Each row below holds a small network's activations on one input, seen along a few directions.
Each table varies a few parts of the input and shows all the possible inputs, shuffled.
Descriptions start from the smaller parts, as in this example, which fits no table here: values(3) and (point or line(9) or (line(4) and ring(5))).
Shared parts are said once, and a part with two or three values counts as separate values.
In the rows, zero is written as 128.

A family of inputs:
R1: [144 149 216 184 109  91  86  77 216 165  74 238  84]
R2: [137 109 171 105 140 153 165  93 100 142 138 140 153]
R3: [161 105 110 105 136 130 134 106 120 158 178 147 123]
R4: [122 128  63 107 128 137  72 124 115 153 162 139 114]
R5: [107 150  78  88 120 123  70 127 127 132 131 129 113]
R6: [174 130 119 134 156 130 155 129 114 144 191 128 148]
R7: [ 77 143  99  85 129 120  79 130 140 116 108 119  99]
R8: [ 70 109 139 103 118 123 117 120 130  79  81 127 121]
R9: [104 143 112 137 140 113 124 167 125  89  86  90 113]
R10: [ 71 130 117  86 110 115  96 135 129  91  84 123 103]
R11: [139 135 166 147 148 141 200 124  98 139 144 118 179]
R12: [162 149  51 153 124 147 106 159 125 142 180 115 123]
R13: [112 101 183 106 118 136 151  94 115 115 103 121 147]
R14: [126 121 180 145 135 123 180 129 106 119 110  97 168]
R15: [163 126 216 191 109 104 114 143 239 167  80 212 119]
R16: [ 82 102 165 107 104 126 134 108 121  95  82 122 137]
R17: [111 130 116 153 122 120 148 153 130  94  79  95 125]
R18: [118 119 159 149 126 114 156 143 108 102  98  89 145]
R19: [160 129 144 151 129 147 189 135 108 149 177 126 147]
R20: [186 128  71 154 128 138 125 146 114 141 206 119 126]
R21: [138 163  69 133 131 132 101 154 126 122 137 107 127]
R22: [140 103 158 107 136 153 165  98 111 157 154 145 134]
R23: [116 156  88 132 146 122 109 161 131 108 107  99 116]
R24: [154 112  83 109 129 132  97 117 124 154 185 130 107]
What do these inputs look like to the network?
> values(2) and (point or ring(11))
Changing only the values(2) part turns R11 into R2. The same change can be made to R18. Which row results?
> R16

A family of inputs:
R25: [167 137 153 152 160 123 164  98 125 151 138 129 137]
R26: [146 169 134 180 134 131 154 133 136 141 125 131 126]
R27: [178  98 154 131 119 145 140 124 133 153 157 156 146]
R28: [132 115 146  97 114 128 114 119 152 129 152 169 136]
R29: [115 121 151 123 136 148 180 102  97 129 150 102 141]
R30: [130 143 134 156 128 124  88 109 148 132  87 137  82]
R31: [128 107 126 155 125 120 131 168 131 117  99 109 133]
R32: [ 98 118 144 115 146  85 103 108 114  95  93 141 132]
R33: [112 134 133 118 111 152 152 153 116 143 119 104 132]
R34: [ 98 100 130 110 153 113 118 139 145 116 101 141 139]
R35: [117 125 124 139  99 130 112 145 174 125 130 146 110]
R36: [127 130 154 122 139  93  94  87 129 140 109 156  98]
R37: [144 108 144 139 163 124 163 119  99  91 122  96 164]
R38: [146 113  16  97 146 115 114 166  89 102 188  96  82]
R39: [154 126 136 142  96 148 128 155 142 139 136 141 129]
R40: [130 153 124 153 131 134 102 143 176 150 105 148 103]
R41: [ 82 150 120 103 115 147 134 141 158 130 109 126 125]
R42: [101 124 119 135 122 100 101 132 127  79  63 112 115]
R43: [ 82 134 148  86 126 120 132  98  93 122 113 149 128]
R44: [148 138 141 166  98 145 155 136 133 116 144 130 143]
R45: [ 86 140 129 115  97 150 117 117 117 125  88 106 103]
R46: [158 147  23 141 156 150  96 138  99 163 163 137 120]
R47: [122 135 139 131  91 118  91 103 151 107 125 143 100]
R48: [123  93 140 125 139 118 153 141 125 125 123 117 139]
R49: [142 141 126 145 141 113 155 151 111  73 100  90 169]
R50: [ 82 115 145  86 136 144 135 129 130 141 132 145 132]
R51: [160 100 162 147 133 139 157  97 111 131 160 135 148]
R52: [120 163 131 118 114 153 180 133 106 115 120  96 152]
R53: [135 122 157 109 105 116  96  82 122 107 148 170 130]
R54: [167 131 170 128 166 105 136 125 146 167 142 135 139]
R55: [105 133 115 133 127 110 109 156 163 100  87 117 136]
R56: [151 164 147 166 131 108 128 161 145 157 131 139 122]
R57: [151 121  25 125  85 120 110 121 101 147 190 122 142]
R58: [140 121 152 124 153 115 102 121 169 162 127 154 110]
R59: [122 112 155  99 142 149 163 124 111 149 144 125 141]
R60: [110 129  63  98 130 174 100 134  85 137 186  56 124]
What do these inputs look like to the network?
> values(4) and (point or (values(2) and line(4)))
List by row number the other rows that have the values(4) part in common with R26.
> R25, R30, R36, R40, R46, R54, R56, R58
Which other rows does R49 become when the values(2) part takes its other values? List them by row number.
> R37

A family of inputs:
R61: [177 132  44 120 137 159 180 121  76 149 228 105 141]
R62: [155 124 184 144 119 140 148 119 152 135 133 147 111]
R63: [110 104 150 102 130 138 175 103 102  97 113 139 136]
R64: [104 144  82 135 106 115  82 149 163 118 129 116 111]
R65: [112 116 153 150  99 139 125 116  95  86  99 106 144]
R66: [133 128 115 121 142 110  82 107 155 155 120 157 137]
R67: [105 146 114 123 124 138 132 149  95 103  98  92 128]
R68: [134 137 170 146 125 128 145 104 178 171 140 153 136]
R69: [122 125  89 107 137 109  94 145 151 137 113 133 123]
R70: [138 111 178 149 155 109 173 136 132 105 135 130 141]
R71: [104 131  87 113 119 113 109 170  92 116  92  97 100]
R72: [141 139 170 128 143 139  92 118 146 165 139 161 128]
What do these inputs look like to the network?
> point or ring(11)
Start at R65 and move only the ring(11) part, one step at a time. The first step leads to R63. Which rows follow, in order?
> R70, R62, R68, R72, R66, R69, R64, R71, R67
